These are the activations of a small neural network, seen along a few directions. Each row is one input.
Each table varies a few parts of the input and shows all the possible inputs, shuffled.
A made-up example of a description, with smaller parts first: one of 6 places along a line, together with either a single point or one of 11 places along a line or (one of 2 separate values, together with one of 8 places around a ring).
Shared parts are said once, and a part with two or three values counts as separate values.

Other details of the inputs shift rows strongly along two fixed directions, in all tables alike. That doesn't count.

Table:
r1: [-27.1  30.6  10.6  -4.6  16.1 -27.0 -32.7  17.8  12.4 -31.1 -44.1 -19.4
  18.6]
r2: [-32.0   8.0   7.2  -8.1  -5.1 -30.8 -23.1  -0.5   2.3 -38.1 -54.0 -32.8
  12.1]
r3: [ 26.5 -10.3 -21.9  17.3   0.4  35.2  31.0 -14.3   2.0  25.8  38.4   6.6
  -6.2]
r4: [ 14.4   2.0 -14.6  17.3  -8.6  19.0  20.2  -1.8 -11.9  27.9  42.5  16.9
 -10.1]
r5: [ 21.0 -32.1  31.6 -20.1 -20.2 -14.3  -7.5  14.6  39.4   1.3 -36.9  35.7
 -38.4]
r6: [  6.3  12.6  -5.1  11.6  -2.5  20.2  19.0  -3.7 -14.4  21.6  39.8   7.2
   2.7]
r7: [ 41.1 -26.6  16.7 -14.9  -6.0 -21.2 -17.8  19.1  67.9  17.3 -30.6  75.2
 -69.6]
r8: [ -1.6 -11.2   2.9   2.5  -9.0  29.0  19.2 -18.5 -29.8   8.4  30.1 -13.9
   0.7]
r9: [  6.8 -20.1  -8.2   0.2 -19.2  25.4  18.3 -18.5 -19.3  17.9  32.6  -4.8
 -14.6]
r10: [-19.0   4.6  16.3 -21.6   4.1 -28.1 -24.3  16.2  -8.8 -36.6 -54.8 -30.0
  19.2]
r11: [ 36.1 -19.0  25.7 -21.4  -1.7 -18.3 -16.2  17.4  67.7  16.1 -31.3  69.4
 -60.4]
r12: [  8.2   6.6  -4.9  12.1   6.7  15.6  18.5 -12.3 -12.0  23.0  41.0   6.3
   6.3]
r13: [ 10.9 -23.0 -11.9 -12.6 -15.8  12.5  14.4   4.1 -21.9  16.4  18.9   2.0
  -3.9]
r14: [-21.3  26.0  11.2  -5.4  27.3 -34.3 -31.8   4.5  13.7 -34.2 -40.6 -18.0
  22.4]
r15: [ 19.4  -2.8 -12.5  13.4   5.4  39.0  28.4 -16.8  -0.2  22.9  33.4   3.7
   7.1]
r16: [-19.1  21.6   0.6   0.0  22.7 -39.2 -34.5   5.5  12.0 -35.3 -42.3 -16.4
  18.4]
r17: [-51.2  48.5 -35.3  30.1  26.6   2.2   2.5 -17.3 -71.8 -26.1  35.5 -75.8
  84.2]
r18: [ -5.4 -11.9   0.8   3.1 -11.1  25.8  26.8 -13.9 -23.3  13.0  29.7  -4.1
   3.3]
r19: [-25.0   0.3   7.2 -11.9  -8.0 -32.6 -27.5  11.4   3.3 -38.6 -51.2 -25.9
  17.9]
r20: [ 10.9  -3.8 -16.4  12.9  -2.3  22.1  17.3   7.1  -7.2  28.4  44.0  18.1
  -9.8]
Description of these inputs: one of 2 separate values, together with either a single point or one of 4 places along a line or one of 5 places around a ring.
Changing only the choice among 2 separate values turns r7 into r11. The same change can be made to r13. Which row results?
> r10
A walk changes only the place on the ring of 5. It starts at r16 and steps to r7. List the rest of the walk in order.
> r20, r4, r17
Which other rows does r4 become when the choice among 2 separate values takes its other values? List them by row number.
> r6

Table:
r21: [ 20.8 -37.3  11.5 -18.7 -26.2  -3.1   7.2  12.0  10.4  32.8  28.0  57.9
 -46.9]
r22: [ -8.0   5.4 -19.2  12.3   6.6  36.9  25.1 -24.4 -21.6  -8.6  20.9 -36.1
  34.3]
r23: [-14.3  42.9 -37.0  46.4  29.6   9.6  10.5 -20.2  -8.1  -3.9  32.0 -27.9
  44.5]
r24: [-24.8  11.8  -5.6  -8.1   6.1 -46.7 -41.8  10.8   2.6 -58.5 -90.2 -47.5
  23.2]
r25: [ -8.9  13.2   0.8  -5.3  19.6  29.1  22.2  -3.8 -32.1   1.9  32.9 -18.7
  40.7]
r26: [ 31.8 -25.3  14.7   7.9 -19.4  28.1  23.6 -20.4  35.4  32.6   5.8  35.9
 -52.8]
r27: [-13.1   2.4 -25.2  16.1 -16.0  12.8  14.4 -12.6 -44.5   1.6  22.7 -33.8
  14.2]
r28: [ 26.7  11.8  -5.6   0.8   6.7 -64.2 -54.5  17.8  84.7  -6.8 -85.0  38.9
 -50.4]
r29: [ 27.5 -46.7   6.8 -22.2 -18.8  -0.8  10.7  16.3  15.3  33.0  25.0  52.8
 -40.0]
r30: [ 30.5 -15.7  35.5 -11.3  -8.0  19.5  19.3  -0.9  22.4  38.8  17.7  50.6
 -44.9]
r31: [-29.6  17.8  15.8  -4.2  18.4 -31.9 -35.6 -14.8  20.9 -62.7 -80.8 -53.1
  27.3]
r32: [ 41.6 -36.9  -6.3  -0.8 -37.4  15.0  13.9   7.0  17.1  34.6   5.1  35.5
 -50.5]
r33: [-25.2   4.4 -12.4  -0.8 -13.0   6.1  14.4  11.1 -47.3   5.9  46.0 -11.0
  18.8]
r34: [  8.8 -17.6  34.5 -34.8 -24.4 -54.0 -45.2  48.6  57.7 -16.3 -78.9  46.5
 -48.1]
r35: [-13.3  -3.8 -23.7  13.1 -11.4   8.3  10.0 -20.3 -45.6  -1.3  26.0 -33.6
  18.1]
r36: [ 34.0 -31.5  15.0   2.6 -16.6  24.1  18.7 -29.2  34.5  30.5   9.6  37.1
 -49.9]
r37: [-16.6  -7.3 -21.8  -9.1   0.2   9.4  15.3  16.1 -40.2   4.6  38.9  -7.9
  29.0]
r38: [ 37.0 -28.6  11.8   5.6 -21.4  34.0  22.9  -7.9  38.2  31.9   4.3  34.7
 -45.0]
r39: [ -9.4   8.4   7.5  -6.3  18.8  24.4  19.5 -13.7 -33.2   2.7  40.1 -21.9
  35.4]
r40: [ -6.1  47.0 -13.1  27.0  42.0   8.1   6.1  -0.4 -21.0   4.5  45.9  -3.7
  42.1]
r41: [-35.2  32.5  43.9 -19.5  24.2 -41.2 -42.7   0.9   9.5 -48.7 -69.8 -26.5
  21.7]
r42: [-26.2   6.7   0.4  -8.0   5.8 -51.4 -45.1   3.8   1.3 -59.6 -83.6 -52.1
  22.1]
r43: [-16.5  29.3 -38.5  16.4  25.9   0.0  -7.2  20.3 -25.2   4.7  54.6   2.6
  22.9]
r44: [-11.7  17.2  10.2   0.8   8.8  28.2  18.4   3.7 -31.4   6.7  32.7 -19.1
  34.4]
What is each input in this table made of?
> one of 4 separate values, together with either a single point or one of 5 places around a ring
Changing only the choice among 4 separate values turns r23 into r40. The same change can be made to r31. Which row results?
> r39
List by row number the other rows that have the choice among 4 separate values in common with r24.
> r27, r28, r32, r35, r42
Which other rows does r22 become when the choice among 4 separate values takes its other values? List them by row number.
> r24, r25, r37
List by row number the other rows that have the choice among 4 separate values in common with r29.
> r21, r33, r34, r37, r43
